Each row below holds a small network's activations on one input, seen along a few directions.
Each table varies a few parts of the input and shows all the possible inputs, shuffled.
A made-up example of a description, with smaller parts first: line(6) and (point or ring(9) or (values(3) and ring(8))).
Shared parts are said once, and a part with two or three values counts as separate values.
In the rows, zero is written as 128.

A family of inputs:
R1: [124 162 127 151 156 140 162 126 132 153 124 144 104 167 125]
R2: [173  81  75 145  38  87 100 177 102  61 190 120 161 157 164]
R3: [113 133 148 118 145 140 115 106 136 151 112 132 133  99 141]
R4: [122 130 149 130 156 146 120 121 125 138 104 130 119 103 110]
R5: [125 130 161 111 135 149 114 104 141 131 103 104 102  73 111]
R6: [186  81  68 161  41  88 116 176 104  51 173 116 148 156 152]
R7: [108 132 147 109 152 126 124 120 134 141 102 130 124 107 111]
R8: [121 149 127 142 158 140 142 121 128 150 118 141 115 131 114]
R9: [173  77  69 139  35  79 113 172 106  60 182 118 165 162 141]
R10: [107 153 133 136 153 124 165 127 137 156 125 139 121 173 122]
R11: [120 129 160  97 144 152  97  98 134 131 114 115 122  79 126]
R12: [108 138 130 122 153 128 151 129 135 157 116 136 125 135 115]
R13: [111 115 154  95 137 134 107  99 140 135  96 107 117  90 115]
R14: [112 164 137 140 160 136 157 120 136 151 137 149 128 163 139]
R15: [115 148 135 126 158 149 138 122 129 155 127 139 137 126 135]
Question: What do these inputs look like to the network?
Answer: values(3) and (point or line(4))
Question: Changing only the values(3) part turns R15 into R8. The same change can be made to R14. Which row results?
Answer: R1

A family of inputs:
R16: [178 104 105 164  50 144 145 176 100  67 221  84 151 206  90]
R17: [ 65 137 139  95 180  66 148 119 135 177  76 175 172 169 166]
R18: [105 133 185  33 132  98  99 106 126 149  66 106 167  91 105]
R19: [105 151 157  95 101  98 192  96 179 155  76 124 120 164  58]
R20: [102 151 181 116 177 186  70  77 157 140  89 111  38  33 126]
R21: [237 108 108 109  43 125 103 157  84  60 166 107 189  83 153]
R22: [104 141 198 189 186 202 176  87 159 171 100 142  94 127  67]
R23: [149  87 114  81  85 137  52 130 119 102 136 103  99  96 134]
R24: [142 133  73 186  98  70 103 165  99  54 186 127 150 168 231]
R25: [125 187 119 163 226 165 155  99 137 202  91 188  73  95 171]
R26: [113  91  92 179  88 144 152 134 145 121 165 108 127 167  75]
R27: [112 113  66 127 170  99 140 189  97 137 164 161 157 138 161]
Question: Changing only one part turns R21 into R20. The same change can be made to R16. Which row results?
Answer: R22
Question: What do these inputs look like to the network?
Answer: values(3) and line(4)
Question: Which other rows does R27 become when the values(3) part takes its other values? List them by row number.
Answer: R23, R26

A family of inputs:
R28: [139 121 162 108 120 144 111 118 129 119 120 101 116  90 115]
R29: [120 159 136 160 145 127 154 127 130 130 132 137 122 170 124]
R30: [135 123 134 131 131 147 127 121 131 135 124 126 120 107 120]
R31: [127 129 122 120 138 130 116 125 128 132 119 135 125 100 138]
R32: [124 134 126 143 142 138 141 132 130 132 129 140 123 134 111]
R33: [118 140 131 129 141 120 144 130 128 141 118 129 134 136 110]
R34: [180  79  65 163  36  80 105 176  98  46 181 112 164 159 155]
R35: [117 129 124 132 148 126 132 131 129 134 124 153 135 132 141]
R36: [105 144 125 139 141 121 157 124 136 148 131 137 135 174 126]
R37: [124 119 134 109 127 137 122 115 130 148 117 121 136 116 119]
R38: [123 154 131 140 153 120 149 135 123 137 133 148 127 168 148]
R39: [122 114 140  95 118 134 104 112 134 138 113 101 115  93 118]
R40: [129 121 133  95 125 138 101 119 136 123 122 122 114  83 137]
Question: What do these inputs look like to the network?
Answer: point or (values(3) and line(4))
Question: Which other rows does R40 become when the values(3) part takes its other values? List them by row number.
Answer: R28, R39
Question: Which other rows does R37 become when the values(3) part takes its other values? List them by row number.
Answer: R30, R31
